Here are a small network's activations along a few directions, averaged over the inputs that share one value of a field.
Values that are neighbours, or in one group, have similar rows; names and order tell nothing.
(in the rows, 500 means zero)
Strong random noise was added to every row along 4 fixed directions; ignore it. To show where, here is one row again and again, with new noise each time:
[520 745 176 524 866 586 467 531 717 796 646 826 583 453]
[391 544 648 497 521 487 406 493 612 608 568 635 593 536]
[348 480 768 494 406 469 384 505 537 454 449 509 547 535]
[388 472 576 530 485 426 362 495 659 730 641 544 601 550]
[432 763 741 423 576 691 575 505 340 146 200 751 432 448]
[528 656 582 487 335 543 663 347 315 759 606 656 411 560]


VAV, 10 values:
zis: [627 345 432 432 395 429 588 436 581 653 826 613 571 504]
sigom: [357 467 355 521 728 461 429 574 661 559 445 601 617 461]
sas: [541 355 616 409 373 550 550 616 370 248 501 482 547 517]
gipi: [641 467 414 467 352 428 556 440 574 557 541 345 402 509]
lor: [486 666 850 446 441 641 592 362 313 464 454 760 507 523]
zam: [610 473 492 526 369 561 730 431 243 425 406 525 545 559]
mari: [415 539 696 502 420 474 644 446 382 442 530 754 629 567]
vobup: [557 437 375 540 693 424 366 472 745 694 776 331 523 495]
bav: [524 185 716 552 527 364 310 578 836 347 687 290 689 521]
gazi: [549 413 989 395  18 383 659 267 123 717 623 304 334 730]
VAV is arranged as a ring.
Q: Going along VAV from gazi by way of its neighbour vobup, in what order are sigom, zam, mari, bav met?
A: bav, zam, mari, sigom
Q: What is the length, in steps, of the shortest route from sas to lor?
A: 4

PEKA, 12 values:
firo: [299 413 711 672 406 473 345 420 641 677 632 438 581 575]
doro: [493 531 455 409 816 539 343 544 716 378 375 430 500 482]
vose: [480 373 656 551 550 387 454 528 525 646 647 505 563 547]
tam: [450 388 349 535 492 449 320 609 755 378 574 435 566 432]
mub: [516 462 527 409 320 467 549 428 468 528 509 515 390 432]
zet: [569 746 582 443 657 639 586 465 279 450 333 725 416 556]
tef: [624 376 650 464 324 487 653 510 440 443 538 366 488 592]
mizu: [387 313 433 479 435 348 448 637 479 534 535 349 625 591]
zap: [468 718 202 500 716 620 359 562 663 421 420 479 424 358]
vub: [489 391 563 481 625 323 377 512 732 473 605 407 623 452]
sezog: [477 474 247 571 633 527 493 553 614 579 574 651 661 424]
bom: [582 594 111 617 624 572 496 584 472 599 368 551 501 447]
A value of PEKA combines one of 4 hidden first parts with one of 3 second parts; all combinations occur once.
Q: Changing only the second part turns firo into sezog. zet has the same second part as firo; what does that change turn zet into?
A: mizu
Q: Changing only the second part turns tef into vub. tam has the same second part as tef; what does that change turn tam into?
A: mub
